154	117	130	84	120	111	83	106	79	154	133	135	144	124
130	115	119	137	120	118	124	130	113	117	117	116	122	126
116	137	133	124	144	132	121	121	126	129	129	131	141	139
99	112	115	132	123	143	112	111	134	133	118	139	134	115
124	136	131	128	139	131	118	118	138	133	127	127	134	134
131	114	116	145	117	119	121	122	120	125	116	114	113	120
114	125	109	138	141	111	106	116	141	133	141	110	128	137
117	121	120	146	138	129	115	103	125	140	120	145	129	141
122	126	114	137	141	104	107	109	144	120	139	113	131	133
141	150	147	135	134	186	101	108	113	116	121	76	117	128
113	134	131	126	145	137	117	124	132	129	130	130	141	140
130	129	123	140	119	125	123	112	136	137	126	121	115	120
95	112	113	141	126	144	112	100	128	136	116	148	134	114
119	132	131	123	140	130	117	129	129	121	124	128	144	143
The entry in the bottom-left corner: 119
The 3rd entry from the end, reading row by row?
A: 128
The largest entry in the first column: 154
The third smallest entry is 83
The largest entry in the last row?
A: 144
The entry just right of the largest entry is 101
The second entry on the diagonal from the top-right corner?
A: 122
The third entry on the main diagonal?
A: 133
The entry just right of the smallest entry?
A: 117
The last entry of the largest entry's row -> 128
The bottom-right entry?
A: 143
The entry just left of the smallest entry?
A: 121
The third entry on the diagonal from the top-right corner: 131
The top entry of the column that holds the largest entry?
A: 111
The second smallest entry?
A: 79
The smallest entry -> 76
The smallest entry in the last column?
A: 114
The first entry of the largest entry's row?
A: 141
The top-right entry?
A: 124
The smallest entry in the first column?
A: 95
The entry directly below 84 is 137
The fourth-last entry, reading row by row -> 124
The 2nd entry on the main diagonal?
A: 115
The fifth entry in reading order?
A: 120
The entry directly above the largest entry?
A: 104
The 5th-last entry, reading row by row: 121
The fourth entry in reading order?
A: 84
The third entry in reading order?
A: 130

Read these off the table that follows. Indices start at 1.
1) Give the entry directly below the largest entry.
2) Give the entry at row 3, column 2.
3) Give the bottom-right entry.
4) Give the top-left entry.
5) Give the entry directly below 78.
6) Give the entry at row 1, column 2.
7) Give the entry directly above 145.
8) Give the top entry of the column that holds the largest entry.
182	91	77	185	81	82	76
66	165	192	70	185	187	189
160	105	94	163	96	100	94
145	111	106	148	107	111	107
79	187	177	72	174	170	179
184	92	77	185	80	82	78
179	90	84	177	94	82	81
136	124	123	140	131	122	117
1) 94
2) 105
3) 117
4) 182
5) 81
6) 91
7) 160
8) 77

arr =
array([[ 90, 100, 101,  95, 107, 128, 108,  78, 137, 142, 135, 105, 122],
       [167, 142, 144, 165, 147, 124, 136, 156, 108,  90, 109, 116, 147],
       [ 75, 131, 125,  85, 128, 102, 140, 119, 148, 168, 125, 125,  99],
       [110, 140, 138, 107, 126, 135, 148, 153, 142, 161, 150, 182, 105],
       [ 74, 120, 114,  92, 120, 109, 127, 102, 143, 150, 126, 109, 110],
       [168, 141, 147, 165, 140, 142, 135, 163, 116, 108, 127, 150, 141],
       [111, 138, 137, 108, 123, 137, 141, 147, 143, 166, 153, 181, 106],
       [110, 132, 132, 108, 116, 148, 133, 139, 145, 159, 162, 183, 105],
       [ 78, 124, 119,  85, 120, 115, 132, 107, 145, 164, 134, 129, 107],
       [131, 113, 114, 136, 127, 116, 112,  94, 118, 104, 105,  66, 145],
       [185, 132, 139, 166, 129, 156, 124, 154, 113, 105, 141, 152, 149],
       [161, 146, 149, 155, 141, 140, 142, 175, 122, 124, 135, 171, 131]])
The second entry on the main diagonal is 142
The first entry on the main diagonal -> 90
The first entry on the diagonal from the top-right corner?
Answer: 122
The entry just left of the smallest entry?
Answer: 105
The entry directly above the largest entry?
Answer: 131
The 2nd largest entry: 183
The 3rd entry in reading order -> 101
The entry directly above the smallest entry is 129
The last entry, reading row by row?
Answer: 131
The smallest entry in the last row -> 122
The entry directly below 144: 125
The largest entry in the first row -> 142
The smallest entry in the last column: 99
The entry just right of 155?
Answer: 141
The maximum: 185
The last entry of the smallest entry's row?
Answer: 145
The 3rd entry from the end, reading row by row: 135
The entry directly below 92 is 165
The smallest entry is 66
The bottom entry of the column that holds the smallest entry: 171
The smallest entry in the first column -> 74
The entry in the bottom-left corner?
Answer: 161
The 3rd smallest entry?
Answer: 75

Read these off the grid that follows.
1) Find the entry just right of 117.
2) Find the entry just right of 164.
3) Find the bottom entry of the column that holds the smallest entry.
4) Find the entry just right of 127.
5) Find the entry directly above the centre entry.
6) Find the entry just left of the largest entry.
7) Find the entry in the top-right corner.
8) Find the minimum.
165	133	87	174	160	164	181	116	102
175	149	53	161	174	184	189	101	132
162	135	86	165	158	162	177	114	114
138	134	105	143	140	149	140	117	113
122	130	127	116	126	128	118	125	139
1) 113
2) 181
3) 127
4) 116
5) 174
6) 184
7) 102
8) 53

X = 127,111,147,81,131,111,149,63,153,94,166,170,124
Which number is the entry just left of 63?
A: 149
Which number is the entry just right of 170?
A: 124

m =
array([[166,  69, 176, 134, 122, 190,  83],
       [164,  66, 168,  90,  89, 205,  72]])
Which number is the entry directly below 69? 66
The entry in the top-left corner -> 166
Which number is the 4th entry, reading row by row? 134
Which number is the entry just left of 83? 190
The last entry, reading row by row is 72
Which number is the entry directly below 190? 205
Which number is the largest entry in the last column? 83
Which number is the 5th entry from the end, reading row by row? 168

a =
117  132  131  123  119  117
138  121  140  134  136  135
120  125   97  117  111  129
135  127  143  132  134  133
145  131  136  129  140  142
188   91  130  146  151  189
Indices start at 1.
The entry at row 1, column 1 is 117
What is the top entry of the column that holds the largest entry?
Answer: 117
What is the entry at row 1, column 3?
Answer: 131
The entry in row 3 and column 1 is 120
What is the entry in row 1 and column 2?
Answer: 132
What is the bottom-right entry?
Answer: 189
What is the entry in row 2 and column 1?
Answer: 138
The entry directly above 127 is 125

Read these off the matrix that follows. Rows and columns are numbered from 1.
1) Report the entry at row 3, column 3.
2) Report the entry directly above 140.
3) Report the entry in row 1 and column 1.
4) Report the entry in row 3 and column 1.
5) Report the entry in row 1 and column 2.
6) Report the top entry of the column that holds the smallest entry.
7) Report the bottom entry of the column that holds the smallest entry.
8) Report the entry in row 2 and column 1.
137	141	162	131	129	124
148	133	185	128	124	89
160	129	132	135	147	140
167	150	151	127	132	123
114	98	100	109	158	97
104	162	106	103	150	157
106	155	105	146	103	176
108	118	148	123	94	97
113	156	147	93	112	112
152	161	116	90	182	163
103	88	121	167	87	83
108	96	100	152	121	110
1) 132
2) 89
3) 137
4) 160
5) 141
6) 124
7) 110
8) 148

[[125, 131, 108, 109, 90, 189, 121, 127, 136, 82, 192, 161, 184, 154],
 [103, 153, 105, 155, 113, 125, 158, 159, 172, 86, 132, 121, 128, 111],
 [102, 143, 140, 126, 139, 108, 137, 149, 149, 123, 144, 125, 145, 143],
 [110, 152, 131, 132, 137, 114, 139, 134, 133, 123, 138, 138, 128, 155],
 [128, 137, 160, 141, 109, 175, 148, 117, 124, 154, 146, 133, 109, 75],
 [121, 174, 156, 160, 105, 127, 132, 140, 97, 130, 99, 111, 111, 150]]
Counting starts at 1.
What is the entry in row 2 and column 2? 153
The entry in the bottom-right corner is 150
What is the entry at row 1, column 1? 125
The entry in row 3 and column 1 -> 102
The entry directly above the smallest entry is 155
What is the entry at row 2, column 1? 103
The entry just left of 158 is 125
What is the entry just right of 82? 192
The entry in row 2 and column 3 is 105
The entry directly above 172 -> 136
What is the entry directly below the largest entry? 132
What is the bottom entry of the column that holds the largest entry? 99
The entry just left of 97 -> 140
What is the entry in row 1 and column 2? 131
The entry just left of the largest entry is 82
The entry just right of 114 is 139
What is the entry just left of the smallest entry? 109
The top-right entry -> 154
The entry at row 1, column 3: 108
What is the entry directly above 134? 149
The entry at row 3, column 2 is 143

[ 85 196 115 143 109 202 169]
Read off the second entry from the right.
202
The 1st entry from the left: 85
The last entry: 169
